A small network was trained on invented records. Each row is its activation on one of them, seen along a few directions.
Records have a field called Siz. Each example row is followed by its value.
The word absent means that the record has no Siz.
Other fields move the rows too, some of them a lot.
(in the rows, 500 means zero)
Strong random noise was added to every row along 6 fixed directions; ignore it. To show where, here is one row again and again, with new noise each time:
[601 527 374 551 538 328 563 582 425 572 508 640 553 523 182 404 558 406
 428 578 603]
[597 674 707 440 331 370 457 603 701 497 650 557 493 513 512 553 323 587
 387 582 443]
[487 597 408 579 442 260 443 446 599 483 535 522 352 450 549 477 480 493
 551 513 493]
[371 465 444 541 742 664 337 479 541 518 528 476 442 455 641 580 569 609
 503 467 521]
[368 445 546 577 464 530 509 454 414 519 403 515 593 443 397 459 468 603
 528 352 628]
[468 514 464 542 498 433 378 504 557 464 560 619 492 478 616 523 491 572
 503 455 485]
[451 564 563 539 437 418 446 489 569 506 538 528 494 457 518 504 431 561
 471 482 520]
[829 611 502 340 503 457 524 750 690 450 571 544 333 647 374 605 415 690
 573 562 444]

[543 531 477 541 357 415 552 485 525 471 450 465 397 482 476 507 406 566
 623 425 488]	d4
[633 451 741 383 476 691 568 770 393 572 565 716 887 591 189 486 398 599
 254 466 620]	d13
[414 455 358 566 515 445 474 392 354 515 468 504 527 452 472 411 596 429
 511 447 587]	d5
[561 494 281 473 702 529 653 455 510 535 261 212 129 552 310 481 599 515
 800 483 558]	d12
[342 666 765 508 368 552 559 417 622 553 398 163 372 382 507 527 321 647
 548 438 596]	d13
[554 577 589 431 594 618 583 500 641 482 462 151 230 527 530 583 462 598
 593 537 455]	d6
[435 608 487 503 458 339 604 346 599 511 380 204 203 426 487 459 424 521
 681 465 520]	d7
[534 538 349 636 386 207 560 379 466 504 462 512 449 446 399 365 520 322
 498 520 551]	d1
[685 481 532 403 327 502 746 604 461 449 380 422 486 627 228 512 404 642
 724 391 566]	d3
[604 471 398 546 647 508 555 562 400 528 532 584 599 544 327 451 624 370
 396 630 516]	d1
[449 540 735 432 420 581 634 464 515 560 449 328 520 508 394 502 366 545
 461 475 504]	d10
[450 549 512 570 586 496 525 490 454 609 496 471 543 466 324 474 509 476
 416 540 605]	d7
[470 462 448 485 671 609 425 520 461 530 606 658 600 516 518 508 608 422
 359 600 513]	d9
[511 615 369 548 561 379 417 545 659 570 603 481 391 491 526 506 528 406
 439 617 496]	d3
[458 498 547 527 468 540 562 445 470 574 412 419 509 476 342 482 478 537
 471 413 602]	d12
[684 498 539 471 272 402 578 658 427 436 551 781 703 567 385 473 428 521
 451 475 457]	d4
[524 652 513 517 501 363 474 514 632 548 522 425 359 470 456 510 448 487
 489 573 524]	d7
[376 392 458 476 610 762 471 473 425 483 307 374 502 515 500 577 525 678
 628 336 618]	d11
[449 550 792 437 498 695 455 519 640 514 581 352 505 447 639 604 338 580
 363 529 433]	d2
[420 368 536 540 443 571 598 437 300 494 398 553 715 451 321 410 513 460
 495 432 618]	d2
[469 247 688 503 464 485 814 342 235 507 358 305 541 462 444 424 571 277
 653 548 496]	absent
[418 544 505 562 382 355 598 376 489 487 400 384 388 435 482 466 477 501
 595 404 528]	d9
[518 451 280 553 623 521 535 449 478 455 383 403 318 460 489 489 606 521
 672 469 519]	d2
[487 672 762 478 469 504 477 591 628 626 671 464 588 461 387 511 363 491
 231 676 533]	d13
[395 448 751 502 392 600 504 442 434 503 469 484 722 481 554 481 407 499
 434 462 488]	d1
[780 248 685 288 464 702 865 589 302 431 256 280 408 646 273 570 468 647
 833 424 537]	absent
[389 469 396 500 642 629 414 382 575 445 479 402 294 477 724 571 572 570
 638 457 474]	d12
[637 394 504 386 601 726 504 639 502 390 469 499 479 619 553 578 532 683
 587 391 456]	d6
[388 547 581 544 388 392 335 447 584 440 601 656 556 436 808 536 496 479
 426 480 394]	d9
[572 401 150 505 683 494 478 474 435 461 350 473 293 523 534 495 661 496
 783 439 476]	d4
[834 679 434 400 349 201 617 731 665 502 669 616 449 623 325 491 444 411
 422 671 421]	d3
[598 475 527 459 418 518 453 591 561 374 552 600 511 579 610 535 482 624
 539 457 413]	d6
[489 492 631 447 483 621 590 520 478 568 473 504 605 531 337 464 450 529
 412 533 552]	d10
[723 651 537 404 435 413 356 704 720 476 747 645 432 593 610 566 420 572
 368 653 377]	d5
[377 464 644 499 464 669 453 443 463 482 532 493 632 455 619 569 432 584
 498 431 479]	d8
[611 296 361 494 717 462 655 419 291 522 448 409 354 515 489 481 717 254
 642 668 472]	absent
[524 599 274 596 790 438 602 533 397 731 497 407 432 442  95 396 686 172
 327 794 620]	d8
[489 396 497 489 616 707 368 668 387 491 608 757 753 560 519 501 584 581
 329 483 513]	d5
[516 703 582 547 255 142 548 443 602 558 628 535 526 488 472 435 365 331
 332 721 425]	d11
[406 475 213 660 548 319 630 337 361 546 328 397 353 440 294 373 661 349
 624 421 607]	d10
[538 604 354 534 648 444 541 531 536 603 487 382 329 451 329 473 581 355
 475 667 532]	d8
[564 533 491 482 248 273 595 520 501 463 389 549 511 549 383 432 396 505
 577 465 519]	d11

Which value of Siz does each new row have?
[407 626 319 683 472 145 565 366 432 581 434 470 408 387 338 351 585 260
 499 580 609]	d7
[336 557 445 618 374 249 450 277 467 541 517 448 471 374 621 371 508 359
 469 514 507]	d5
[645 759 695 433 335 383 522 584 759 526 624 300 262 539 501 564 291 600
 474 638 426]	d5
[578 545 423 491 632 475 520 520 475 557 520 450 474 494 363 483 584 311
 442 680 512]	d2
[225 604 643 629 408 399 282 326 631 529 635 532 550 323 817 509 419 494
 344 502 481]	d7
[509 595 470 453 726 638 455 560 649 524 538 296 256 490 541 600 529 628
 553 585 496]	d13
[601 485 164 559 553 268 562 517 423 449 430 577 347 508 407 404 629 438
 667 442 555]	d13
[617 204 531 402 766 687 575 523 319 474 527 502 502 568 642 583 679 363
 580 629 388]	absent
[565 311 536 445 457 670 510 560 296 420 459 722 828 572 433 481 524 575
 465 344 558]	d1
[554 470 412 467 488 495 465 592 512 424 502 611 524 567 574 569 501 608
 495 434 465]	d11
[559 626 855 377 183 383 652 586 563 551 539 492 689 535 295 465 236 511
 275 578 503]	d11
[379 449 382 588 624 540 427 514 385 556 474 606 653 485 467 494 616 428
 358 529 575]	d11
[549 504 638 463 475 630 538 520 586 481 452 355 458 511 450 547 406 642
 530 472 521]	d1
[613 309 692 410 444 456 566 467 438 400 592 537 496 538 803 570 509 374
 581 604 302]	absent
